Each row below holds a small network's activations on one input, seen along a few directions.
In each table, some parts of the input vary, and every possible input appears once, in random order.
A made-up example of a description, with smaller parts first: one of 4 places along a line, together with either a single point or one of 9 places along a line or (one of 2 separate values, together with one of 5 places around a ring).
Shared parts are said once, and a part with two or three values counts as separate values.

Other details of the inputs shift rows strongly along two fixed directions, in all tables alike. That doesn't count.
These rows show it; all are for the same input, with only those details redrawn:
[628, 365, 249, -372, 49, 336, 227, -99, 102, 461, -9]
[293, 10, 362, 45, -588, 54, 212, 48, -439, 445, 592]
[-117, 80, 515, -443, 346, 148, 64, -516, 374, 18, -485]
[-462, -278, 632, -28, -285, -136, 46, -375, -161, -5, 107]

Table:
r1: [-834, -470, 7, -256, -37, 84, -379, 110, -199, -12, 264]
r2: [258, 137, -559, 296, -713, -195, -111, 420, -478, 3, 219]
r3: [42, -19, -151, -228, 34, 3, -89, -55, 587, -546, -733]
r4: [-419, -416, -150, 174, -515, -218, -228, -19, -5, -428, -192]
r5: [-282, 60, -52, -755, 43, -44, 269, -403, 423, 57, -616]
r6: [-508, -219, 293, 551, 59, -532, 214, -138, 159, -43, 191]
r7: [356, 434, -68, -147, 374, 664, -109, 97, 50, 461, 190]
r8: [462, -196, -616, 773, -306, -265, -21, 218, -361, 162, 398]
r9: [-105, -171, -455, 15, -486, 194, 86, 389, -321, 512, 614]
r10: [707, 385, 288, -126, 222, 59, 373, 99, 165, 369, -78]
r11: [-487, -124, 479, -230, -113, -490, -107, -156, -209, -202, 262]
r12: [595, -98, -59, 748, -647, -14, 153, 261, -53, -106, 469]
r13: [845, 388, -114, 316, 234, 307, -194, 224, -10, 48, -288]
r14: [361, -70, -308, 171, -486, -113, -398, 590, -542, -24, 363]
r15: [-268, 121, 119, -573, 639, -244, -158, 100, 368, -119, -418]
r16: [-480, -605, 188, 14, -403, -326, 402, -373, 209, 77, 88]
r17: [10, -280, -417, 306, -377, 196, 237, 252, -115, 538, 762]
r18: [266, 72, -475, 167, -874, -33, -72, 355, -358, -26, 287]
r19: [-391, -426, 45, -24, -352, -144, -525, 111, -149, -499, -46]
r20: [511, 160, -217, -68, 77, 549, 355, -173, 385, 579, 128]
r21: [-704, -272, 266, -327, -226, 134, -343, -306, -264, -62, 319]
r22: [-641, -609, -15, 59, -340, 4, 212, -399, 179, 81, 199]
r23: [-822, -307, -115, -298, -513, -2, 56, -308, -121, 14, 58]
r24: [729, 527, -282, -145, 222, 224, -488, 235, -99, -60, -70]
r25: [659, 184, -424, 85, 422, 250, 696, 219, 100, -28, 9]
r26: [-722, -513, 124, -422, -299, 84, -235, -111, -185, -6, 186]
r27: [-269, -372, -144, 924, 107, -389, -239, -295, -135, -283, -70]
r28: [-294, -115, 271, 558, -98, -188, -480, -134, -299, -474, -77]
r29: [-510, -357, 343, -322, -189, -546, 3, 54, -129, -144, 120]
r30: [-205, -128, 5, -679, 103, -37, 279, -352, 509, 106, -614]
r31: [-258, -323, 360, 516, -256, -14, -339, -113, -146, -457, -117]
r32: [-937, -268, -237, -131, -251, -4, -88, -82, -134, 13, 130]
r33: [-416, -360, 157, 646, 207, -152, 452, -154, -199, -491, 129]
r34: [377, 155, -456, -561, -136, 482, 253, 39, 211, 551, -27]
r35: [-511, -138, 236, 33, 235, -122, -54, -6, -575, -655, 269]
r36: [65, 3, -181, 651, -150, -54, 233, 324, -202, 536, 714]
r37: [738, 466, -199, -273, 58, 383, -451, 187, 22, -83, -2]
r38: [685, 221, -172, -174, 78, -140, 633, 56, 494, 426, 22]
r39: [-361, 0, 203, -122, 680, 494, -170, -248, 356, 63, -390]
r40: [-185, 67, 332, -793, 348, 91, -137, -422, 297, -37, -373]
r41: [318, -208, 105, 298, -613, -63, 524, -16, -111, 548, 597]
r42: [828, 123, -512, 122, -88, 270, 110, 136, 439, 81, -134]
r43: [847, 370, -249, 419, 470, 219, -264, 117, -176, 133, -265]
r44: [110, 124, -400, 124, -375, -55, 516, 449, -705, -131, 451]
r45: [370, 619, -386, -378, 120, -140, 291, 334, 164, 352, -79]
r46: [-341, 157, 247, -2, 822, 177, -129, -111, 314, 43, -470]
r47: [-814, -311, 49, -136, 99, -238, -331, 263, -243, -30, 195]
r48: [-292, -176, 357, 420, -261, -33, -441, -185, -177, -503, -11]
r49: [-717, -57, 359, 316, 180, -125, -248, -43, -259, -26, 230]
r50: [-435, -137, 411, 391, 241, -53, 133, -89, -518, -588, 148]
r51: [663, 222, 255, -279, 54, 354, 330, -25, 136, 510, -109]
r52: [-408, -114, 660, 124, -121, -428, 92, -247, -137, -141, 148]
r53: [628, 365, 249, -372, 49, 336, 227, -99, 102, 461, -9]
r54: [-273, -354, -3, 819, -127, -300, -170, -190, 29, -372, -100]
r55: [810, 251, -229, -366, -75, 263, -224, 478, 192, -181, -131]
r56: [161, -115, 173, 185, -522, 400, 125, 103, -434, 494, 603]
r57: [-39, 34, 289, -33, 479, -258, 418, -448, 729, -12, -445]
r58: [-658, -222, 59, 43, -150, -609, 117, 100, -10, -73, 29]
r59: [-188, 34, -18, -77, 582, -317, 286, -184, 733, -25, -409]
r60: [87, -61, -38, 267, 326, 138, -107, -377, 667, -371, -605]
r61: [-425, -351, -234, 305, -355, -379, -267, 46, -123, -399, -260]
r62: [177, 49, 370, 107, 320, 201, -207, -177, 468, -597, -687]
r63: [-161, 213, 446, -31, 734, -116, 21, -152, 399, -84, -510]
r64: [399, 204, -345, 110, 351, 550, 211, 42, 371, 578, 201]
r65: [354, 7, 147, 564, -61, 157, 404, 410, -769, -90, 533]
r66: [231, 289, 281, 364, -218, -226, 70, 348, -459, 304, 688]
r67: [-36, 176, -207, -304, -28, -5, -99, -103, 507, -595, -732]
r68: [-545, 263, -324, -418, 495, -37, -18, -45, 345, 40, -509]
r69: [906, 487, 92, 80, 18, 375, -143, 175, 165, -190, -100]
r70: [77, 194, 184, -343, 306, 123, -500, -154, 377, -690, -457]
r71: [-418, -375, -374, 402, -122, -469, -335, -60, -290, -312, -230]
r72: [-188, -162, 186, -884, 268, 40, -25, -213, 367, 28, -496]
r73: [-15, 221, -148, -116, 747, -54, -718, -288, -1, -419, -518]
r74: [145, -141, -103, 57, 157, 8, 56, -212, 791, -541, -606]
r75: [459, -175, -474, 671, -541, -175, 49, 325, -198, 74, 369]
r76: [-463, 136, 29, -570, 662, 419, -469, -230, 249, -42, -180]
r77: [139, 278, 111, 5, -207, -291, -127, 432, -522, 234, 792]
r78: [-536, -372, 102, -64, 147, -171, 59, 211, -492, -599, 119]
r79: [191, -65, -345, 203, -317, -44, 528, 502, -625, -78, 454]
r80: [628, 474, -822, -15, 133, -1, -157, 187, -128, 126, -320]
r81: [-289, -132, 135, 661, 134, -275, -548, -238, -468, -387, -51]
r82: [464, 385, 54, -319, 102, 661, 39, -115, 65, 465, 112]
r83: [-46, 217, -79, 30, -120, 2, -279, 465, -600, 354, 817]
r84: [577, 329, -225, -463, -26, -144, 485, 203, 278, 411, -115]
r85: [-468, 71, -270, -341, 557, -30, -8, 5, 430, 91, -507]
r86: [126, 149, -156, -128, -705, -441, 450, 280, -332, 323, 459]
r87: [720, 267, -563, -143, 367, 81, -445, 350, -186, 91, -189]
r88: [-738, -407, -100, 359, 57, -317, 114, -23, 127, 67, 200]
Q: What do these inputs look like to the network?
A: one of 8 places around a ring, together with either a single point or one of 4 places along a line or one of 6 places around a ring
Q: The inputs of r50 and r25 match in every part but the place on the ring of 8. If r69 is changed in the same way as r50 into r25, which row does it become?
A: r74
Q: The inputs of r4 and r18 match in every part but the place on the ring of 8. If r71 is changed in the same way as r4 into r18, which row does it become?
A: r80
Q: List by row number the other rows that have the place on the ring of 8 in common with r14.
A: r1, r15, r19, r26, r29, r47, r55, r72, r78, r87
Q: Change only the place on the ring of 6 in r52. List by row number the other rows that result.
A: r7, r49, r53, r66, r82
Q: A walk changes only the place on the line of 4. It starts at r27 and steps to r54. List the rest of the walk in order.
A: r60, r12
Q: List by row number the other rows that have the place on the ring of 8 in common with r24.
A: r11, r21, r35, r37, r40, r70, r73, r76, r77, r83

Table:
r89: [715, -52, -568, 507, -456, 48, 139, 482, -518, 311, 593]
r90: [-606, -368, 27, 149, -331, -365, -102, -68, -169, 9, 74]
r91: [599, 260, -472, 397, -513, -76, 252, 634, -575, 249, 552]
r92: [810, 425, -128, -615, 242, 488, 146, 205, 261, 277, -165]
r93: [-573, -225, 270, 217, -38, -218, -350, -36, -307, -184, 330]
r94: [-586, -281, 145, 492, -116, -6, -284, -62, -202, -212, 251]
r95: [648, 111, -116, -10, -744, 212, 298, 420, -492, 373, 766]
r96: [-649, -351, 333, 94, -193, -114, 182, -139, -221, -92, 357]
r97: [927, 394, -321, -47, 273, 93, 362, 203, 627, 266, -267]
r98: [-450, -308, 104, 378, -383, -9, -397, -59, -183, -397, 114]
r99: [-652, -337, 363, 119, -149, -133, -115, -61, -267, 24, 268]
r100: [-439, -255, 227, 102, -308, -223, -467, -31, -285, -369, 190]
r101: [594, 318, -146, 488, -342, 45, 266, 528, -664, 326, 673]
r102: [717, 538, -111, -315, 435, 393, 117, 67, 252, 598, -160]
r103: [-394, -207, 299, 84, -258, -396, -257, -14, -418, -422, 119]
r104: [-513, -363, 330, 10, -408, -140, -234, -68, -265, -155, 125]
r105: [667, 384, -419, -578, 340, 363, 250, 322, 338, 377, -148]
r106: [553, 172, -94, 264, -506, 72, 273, 259, -468, 706, 805]
r107: [-469, -45, -19, -505, 600, 30, -164, -275, 588, -175, -777]
r108: [-209, -104, 88, 29, 908, 152, -111, -498, 446, -363, -751]
r109: [741, 471, -480, -366, 255, 241, 226, 44, 386, 512, -243]
r110: [-389, 67, -111, -416, 687, -50, -401, -251, 554, -390, -704]
r111: [-528, -176, 341, 197, 12, -391, -139, -20, -438, -239, 259]
r112: [-645, -310, 279, 216, -245, -177, 160, -259, -174, 1, 299]
r113: [670, 454, -95, -505, 497, 497, 267, 216, 258, 455, -18]
r114: [-81, -132, 53, -81, 642, 152, -225, -495, 464, -547, -887]
r115: [-249, 28, 220, -412, 437, 42, -115, -634, 578, -229, -809]
r116: [-389, -185, 213, 365, -329, -280, -82, -18, -377, -484, -3]
r117: [-38, -33, 363, -94, 463, -98, 30, -461, 825, -467, -836]
r118: [-645, -375, -50, 136, -394, -306, 145, -154, -93, -74, 166]
r119: [-408, 12, -234, -146, 617, 158, -335, -283, 658, -419, -786]
r120: [832, 514, -221, -447, 128, 450, 243, -30, 336, 339, -222]
r121: [-466, -331, 322, 116, -437, -239, -205, -182, -250, -95, 61]
r122: [504, 72, -410, 23, -641, 87, 405, 536, -410, 474, 779]
r123: [-372, -377, 457, 579, -201, -403, 179, -129, 46, -165, 237]
r124: [772, 594, -437, -427, 457, 102, 44, 315, 158, 180, -240]
Q: What do these inputs look like to the network?
A: one of 3 separate values, together with either a single point or one of 5 places around a ring or one of 6 places around a ring
Q: The inputs of r91 and r116 match in every part but the choice among 3 separate values. If r119 is changed in the same way as r91 into r116, which row does it become?
A: r98
Q: Change only the place on the ring of 5 in r108. List by row number the other rows that result.
A: r93, r94, r101, r111

Table:
r125: [-668, -267, 110, -104, 302, -155, 89, -420, 404, -180, -442]
r126: [-205, -182, 307, 126, -272, 4, -99, -82, -275, -77, 239]
r127: [-408, -252, -108, 6, -252, -67, -41, 79, -210, -32, 229]
r128: [329, 142, -313, -258, -166, 206, -20, 199, 21, 193, 60]
r129: [-270, -281, 18, 139, -410, -209, 106, -86, -43, 66, 158]
r130: [354, 151, -204, -141, -100, -1, 319, 122, 101, 294, 56]
r131: [-195, -239, 286, 239, -317, -165, 104, -122, -56, 53, 233]
r132: [-137, -211, -84, 598, -127, -189, -122, 67, -234, -298, 130]
r133: [349, 315, -116, -224, 80, 79, -131, 265, -172, 175, 115]
r134: [591, 233, -289, 282, 31, 4, 9, 268, -53, -108, -45]
r135: [629, 178, -297, 334, -34, 93, -102, 203, -8, -67, -51]
r136: [113, 206, 179, -330, 559, 76, 216, -282, 583, -10, -537]
r137: [-32, 295, -27, -419, 723, 214, -258, -140, 334, -33, -499]
r138: [-295, -174, 280, 165, -124, 22, -13, -57, -310, -35, 299]
r139: [372, 286, -120, -169, 7, 164, -241, 203, -122, 216, 109]
r140: [-598, -226, 376, -6, 397, -113, 87, -458, 396, -195, -372]
r141: [305, 172, -308, -312, -94, 120, 88, 262, -31, 153, 69]
r142: [-233, -144, 311, 73, -204, -82, 10, -21, -322, -117, 249]
Q: What do these inputs look like to the network?
A: one of 3 separate values, together with either a single point or one of 5 places around a ring
Q: The inputs of r128 and r141 match in every part but the choice among 3 separate values. If r135 is changed in the same way as r128 into r141, which row does it become?
A: r134
Q: List by row number the other rows that have the choice among 3 separate values in common with r137.
A: r125, r127, r132, r138, r140
